These are the activations of a small neural network, seen along a few directions. Each row is one input.
Each table varies a few parts of the input and shows all the possible inputs, shuffled.
A made-up example of a description, with smaller parts first: values(3) and (point or ring(9) or (line(6) and ring(8))).
Shared parts are said once, and a part with two or three values counts as separate values.

Other details of the inputs vary at random and push rows far along three fixed directions, the same in every table; ignore that.

Table:
R1: .01 .03 .06 .01 -.02 .00 -.04 .00 .00 -.07 -.04 -.05
R2: -.01 .02 .04 -.01 .00 .02 -.03 -.01 -.05 -.09 .01 -.03
R3: .01 -.05 .03 -.07 -.28 -.15 .01 -.15 -.19 .37 -.01 .01
R4: .01 .05 .05 .00 -.02 -.01 -.05 .00 -.02 -.09 .00 -.01
R5: .03 -.08 -.08 .02 .13 .10 .04 .15 .16 .10 .01 .17
R6: -.03 .01 .03 .02 -.02 .02 -.02 -.02 -.04 -.09 .02 -.04
R7: .01 .01 .05 .01 .00 .02 -.02 .00 -.06 -.08 .00 -.05
R8: -.03 .05 .04 .01 -.04 .01 -.03 -.02 .00 -.09 -.02 -.02
R9: .01 .01 .06 .03 .00 .02 -.04 -.03 -.02 -.07 -.03 -.06
R10: -.05 -.02 .03 -.07 -.28 -.17 .00 -.16 -.21 .38 .02 .04
R11: -.02 .04 .05 .01 .01 .02 -.03 -.03 -.04 -.08 -.01 -.03
R12: -.05 .04 .05 .02 .01 .00 -.03 -.02 -.03 -.07 .00 -.04
R13: .01 .04 .06 .02 -.02 -.03 -.04 .02 -.02 -.07 .01 -.04
R14: .02 .02 .04 -.01 -.02 -.01 -.04 .00 -.05 -.10 .00 -.01
R15: -.05 .05 .04 .02 -.03 -.01 -.03 -.01 .00 -.09 -.01 -.03
R16: .00 .05 .06 .01 -.01 .00 -.03 .01 -.02 -.07 -.03 -.04
R17: .01 .01 .04 .02 -.01 -.02 -.03 .02 -.05 -.09 .00 -.04
R18: -.02 -.11 -.10 .02 .12 .14 .05 .11 .14 .07 .02 .17
R19: -.02 -.11 -.08 .04 .16 .11 .03 .12 .16 .10 -.01 .12
R20: -.04 -.10 -.07 .04 .16 .11 .05 .13 .14 .12 .00 .14
R21: -.02 -.11 -.10 .01 .13 .09 .03 .14 .13 .09 .03 .19
R22: .00 -.01 .05 .02 .00 .00 -.04 .00 -.03 -.08 -.01 -.08
R23: -.02 .06 .05 -.01 -.02 .00 -.04 -.01 -.02 -.08 -.02 -.02
R24: -.03 -.08 -.08 .02 .14 .09 .04 .16 .16 .11 .00 .15
R25: .00 -.03 .14 -.04 .08 -.11 .08 -.09 .02 -.09 .04 -.03
R26: .03 -.01 .05 .01 -.01 .02 -.03 -.01 -.04 -.08 -.02 -.07
R27: -.05 .04 .04 .03 -.01 .01 -.02 -.04 -.02 -.08 .00 -.04
R28: -.01 -.09 -.08 .02 .13 .09 .02 .15 .18 .09 -.02 .12
R29: -.03 -.17 -.14 -.06 -.15 -.03 .10 -.04 -.05 .51 .02 .24
R30: .05 -.01 .04 .01 -.03 -.01 -.04 .00 -.03 -.09 -.02 -.04
R31: -.03 .04 .04 .03 -.02 .03 -.02 -.05 -.02 -.09 -.01 -.03
R32: .01 .05 .04 .02 -.05 .00 -.04 -.02 -.01 -.10 .01 .00
R33: .00 .03 .06 .03 .01 .02 -.02 -.02 -.04 -.07 -.02 -.05
R34: .32 .38 -.83 -.15 .10 -.18 .29 -.19 .14 .02 .05 -.43
R35: -.04 .06 .05 .00 -.01 -.02 -.04 .00 -.01 -.08 -.01 -.03
R36: .03 -.02 .14 -.05 .08 -.09 .09 -.10 .02 -.11 .02 -.03
R37: .04 .01 .05 .01 -.02 -.01 -.03 .01 -.05 -.09 -.01 -.03
R38: -.04 -.06 .03 -.07 -.26 -.15 .04 -.15 -.25 .38 .01 -.01
R39: .03 -.01 .04 .02 -.02 -.02 -.05 .01 -.03 -.08 -.01 -.05
R40: -.02 -.07 -.11 .03 .11 .09 .03 .12 .17 .08 .03 .17
R41: -.03 .02 .04 .00 .00 .00 -.03 -.01 -.05 -.09 .02 -.05
R42: .02 .02 .06 .02 -.03 -.02 -.06 .01 .00 -.07 -.01 -.05
Description of these inputs: values(2) and (point or (line(4) and ring(5))).
Question: The inputs of R6 and R18 match in every part but the values(2) part. If R28 is changed in the same way as R6 into R18, which row does it become?
Answer: R1
Question: Change only the values(2) part in R35. List by row number the other rows that result.
Answer: R23
Question: Change only the values(2) part in R9. List by row number the other rows that result.
Answer: R19

Table:
R43: -.16 -.17 .21 -.02 -.01 -.05 .05 .00 .02 .24 .05 .30
R44: .08 -.06 -.09 .03 -.03 .06 -.04 .10 -.03 .02 .01 .02
R45: -.10 .00 -.02 -.02 .06 .00 .08 -.06 .05 .00 .05 .10
R46: .21 .26 -.28 .04 .24 .06 -.04 .14 .21 -.39 -.06 -.35
R47: .23 .23 -.34 .02 .19 .07 .01 .10 .15 -.48 .03 -.24
R48: -.11 .02 -.07 .05 .02 .11 -.01 -.01 .02 .04 -.01 .01
R49: -.01 .06 -.06 .00 -.04 -.02 -.05 .08 .09 .02 .01 .09
R50: -.01 .03 .00 -.02 .02 -.03 .04 -.01 .13 .00 .00 .10
R51: -.16 -.24 .68 .06 -.47 -.11 -.31 -.03 -.46 .22 -.09 .10
R52: .02 .02 -.10 .00 -.04 .05 -.02 .06 -.01 -.01 .03 .11
R53: .06 -.02 .01 -.04 .02 -.02 .04 .00 .09 -.01 .01 .11
R54: -.20 -.16 .22 .00 .00 -.03 .03 .01 .03 .26 .02 .26
R55: .06 .02 -.06 -.03 -.03 -.02 -.04 .10 .05 .00 .02 .10
R56: -.01 .00 -.08 .06 .00 .11 -.05 .10 -.02 .06 -.05 -.03
R57: -.19 .22 .64 .08 -.26 -.14 -.25 -.28 -.40 -.61 -.05 -.41
R58: .03 -.04 .03 .01 .06 .03 .02 .04 .08 .07 -.06 -.02
R59: .13 .34 -.42 -.07 -.01 -.13 .05 -.07 .09 -.02 -.02 -.28
R60: .03 -.12 -.01 -.02 .08 .02 .08 -.01 .00 .01 .03 .02
R61: .06 -.10 .05 -.05 .10 -.07 .09 .01 .05 .01 .06 .07
R62: .05 -.12 .06 -.01 .13 -.03 .07 .03 .04 .06 .00 -.03
R63: .02 -.06 -.07 .00 .00 .07 .02 .00 -.02 .00 .05 .09
R64: -.06 .07 -.11 .03 -.05 .06 -.03 .05 .03 .00 .02 .10
R65: -.09 .08 -.10 .04 -.03 .08 -.05 .06 .03 .03 -.01 .06
R66: .09 -.09 .03 .01 .06 .01 .02 .05 .06 .06 -.05 -.02
R67: -.08 -.15 .01 .05 .15 .13 .03 .16 .25 .19 -.04 .24
R68: .02 -.09 -.01 -.04 .07 .00 .09 -.02 .01 -.01 .06 .07
R69: .02 -.04 .04 -.06 .10 -.07 .09 -.01 .06 .00 .06 .10
R70: .10 .26 -.21 .01 .34 -.01 .09 .01 .26 -.42 .00 -.33
R71: -.24 -.16 .17 .01 -.02 .05 .02 -.02 -.01 .24 .02 .27
R72: .01 -.08 -.06 .04 .04 .11 .00 .02 -.04 .05 -.01 -.01
R73: -.01 -.06 .06 .00 .14 -.01 .06 .02 .06 .07 -.02 -.04
R74: .12 -.10 .02 -.02 .04 -.01 .03 .04 .07 .02 -.01 .03
R75: -.09 .03 -.08 .01 -.01 .08 .01 -.03 .02 .00 .04 .11
R76: -.06 -.23 .11 .07 -.10 .12 -.09 .14 -.11 .28 -.03 .20
R77: -.11 .30 .65 .06 -.31 -.20 -.29 -.27 -.33 -.64 -.08 -.38
R78: .11 -.04 -.05 -.02 -.03 -.02 -.05 .12 .04 .01 .01 .06
R79: -.01 .07 .33 .05 -.21 -.04 -.17 -.16 -.33 -.37 -.01 -.24
R80: -.02 -.01 -.08 -.01 .00 .07 .03 -.02 -.02 -.01 .05 .11
R81: -.13 .05 -.09 .03 .01 .10 .00 -.03 .03 .02 .01 .06
R82: -.05 -.06 .00 .01 .11 .06 .06 -.01 .01 .05 -.02 -.03
R83: .07 -.12 .05 -.03 .11 -.06 .08 .02 .04 .03 .03 .02
R84: .17 .44 -.76 -.30 -.73 -.59 .27 -.70 -.54 .94 -.01 -.59
R85: -.05 -.03 -.06 .04 .04 .13 -.01 .02 -.02 .06 -.03 -.02
R86: .12 -.06 -.05 .00 -.02 -.01 -.06 .13 .03 .04 -.01 .01
R87: .00 -.25 .21 -.02 -.08 -.01 .00 .05 .00 .22 .01 .29
R88: .17 .16 -.25 .01 .33 .06 .10 .01 .16 -.43 .00 -.33
R89: -.03 .04 -.05 .03 -.01 .02 -.08 .11 .08 .07 -.04 -.01
R90: -.03 -.04 -.02 -.05 .07 .00 .09 -.04 .02 -.01 .06 .11
Question: Describe the family of inputs behind these rows.
Answer: ring(6) and ring(8)
Question: The inputs of R56 and R84 match in every part but the ring(8) part. If R73 is changed in the same way as R56 into R84, which row does it become?
Answer: R70
Question: Change only the ring(6) part in R49. List by row number the other rows that result.
Answer: R43, R45, R50, R64, R75
Question: Start at R54 and move only the ring(6) part, one step at a time. The first step leads to R77. Which rows follow, in order?
Answer: R59, R65, R81, R71

Table:
R91: -.06 -.18 .35 .11 .09 .16 -.19 .27 .07 -.21 -.02 .22
R92: .03 -.03 .10 .01 -.09 -.03 -.06 .00 -.15 -.03 -.01 -.07
R93: -.04 .04 -.17 -.02 -.02 .01 .04 -.01 .03 .09 .04 .07
R94: -.01 .03 -.15 .00 .01 .01 .04 .00 .06 .15 -.01 .01
R95: .07 -.03 -.09 -.08 .12 -.08 .18 -.10 .11 .08 .03 .00
R96: .00 .04 .11 .00 -.13 -.03 -.07 -.04 -.08 -.04 -.02 -.01
R97: .01 -.01 -.09 -.07 .13 -.08 .17 -.09 .10 .08 .05 .02
R98: -.05 .06 .10 .00 -.12 -.04 -.08 -.04 -.09 -.04 -.01 .00
R99: .00 .02 -.17 -.02 -.02 .01 .04 .00 .03 .10 .03 .06
R100: .06 -.04 -.15 -.02 .00 .02 .05 .01 -.01 .14 .00 .01
R101: -.02 .00 .10 .02 -.10 .01 -.05 -.07 -.13 -.04 -.01 -.04
R102: .25 .34 -.26 .03 .24 .03 -.02 .05 .17 -.72 .00 -.42
R103: .04 -.04 -.13 -.02 .02 .01 .04 .02 .02 .16 -.02 -.02
R104: -.02 .02 .12 .03 -.11 -.02 -.06 -.05 -.07 -.02 -.04 -.06
R105: -.03 .00 .12 .02 -.09 .00 -.06 -.06 -.10 -.02 -.04 -.07
R106: -.03 .00 -.14 -.01 .02 .03 .04 -.01 .03 .15 -.01 .01
R107: .02 .02 .11 .00 -.13 -.05 -.08 -.01 -.09 -.03 -.03 -.02
R108: .06 -.05 -.12 -.02 .03 .00 .03 .05 .01 .16 -.01 -.04
R109: -.14 -.09 .05 .11 .22 .23 -.05 .24 .24 -.09 .00 .24
R110: .09 -.05 -.08 -.08 .12 -.09 .17 -.07 .09 .09 .03 -.01
R111: .00 .01 .09 .01 -.13 -.02 -.07 -.05 -.10 -.06 .00 -.01
R112: .08 -.03 -.12 -.01 .01 -.02 .03 .06 .04 .16 -.02 -.02
R113: -.04 -.19 .09 .11 .22 .22 -.06 .29 .23 -.06 -.03 .24
R114: -.12 .06 .10 .02 -.08 .00 -.06 -.07 -.10 -.03 -.01 -.05
R115: -.01 .01 -.16 -.01 .01 .04 .05 -.02 .00 .13 .01 .03
R116: -.09 .09 .09 .00 -.13 -.04 -.07 -.05 -.08 -.04 .00 .01
R117: .04 -.02 .10 .00 -.12 -.05 -.08 .01 -.13 -.04 .00 -.04
R118: -.03 .02 -.10 -.07 .12 -.08 .18 -.10 .10 .07 .06 .03
R119: -.10 .05 .08 .02 -.10 .01 -.05 -.07 -.13 -.05 .01 -.02
R120: .04 -.07 .21 -.05 .00 -.14 .04 -.09 -.08 -.04 .02 -.06
Question: The inputs of R91 and R116 match in every part but one. If R120 is changed in the same way as R91 into R116, which row does it become?
Answer: R118
Question: Describe the family of inputs behind these rows.
Answer: line(5) and (point or ring(5))
Question: List by row number the other rows that have the line(5) part in common with R99.
Answer: R94, R97, R98, R106, R115
Question: Change only the ring(5) part in R113. List by row number the other rows that result.
Answer: R100, R102, R103, R107
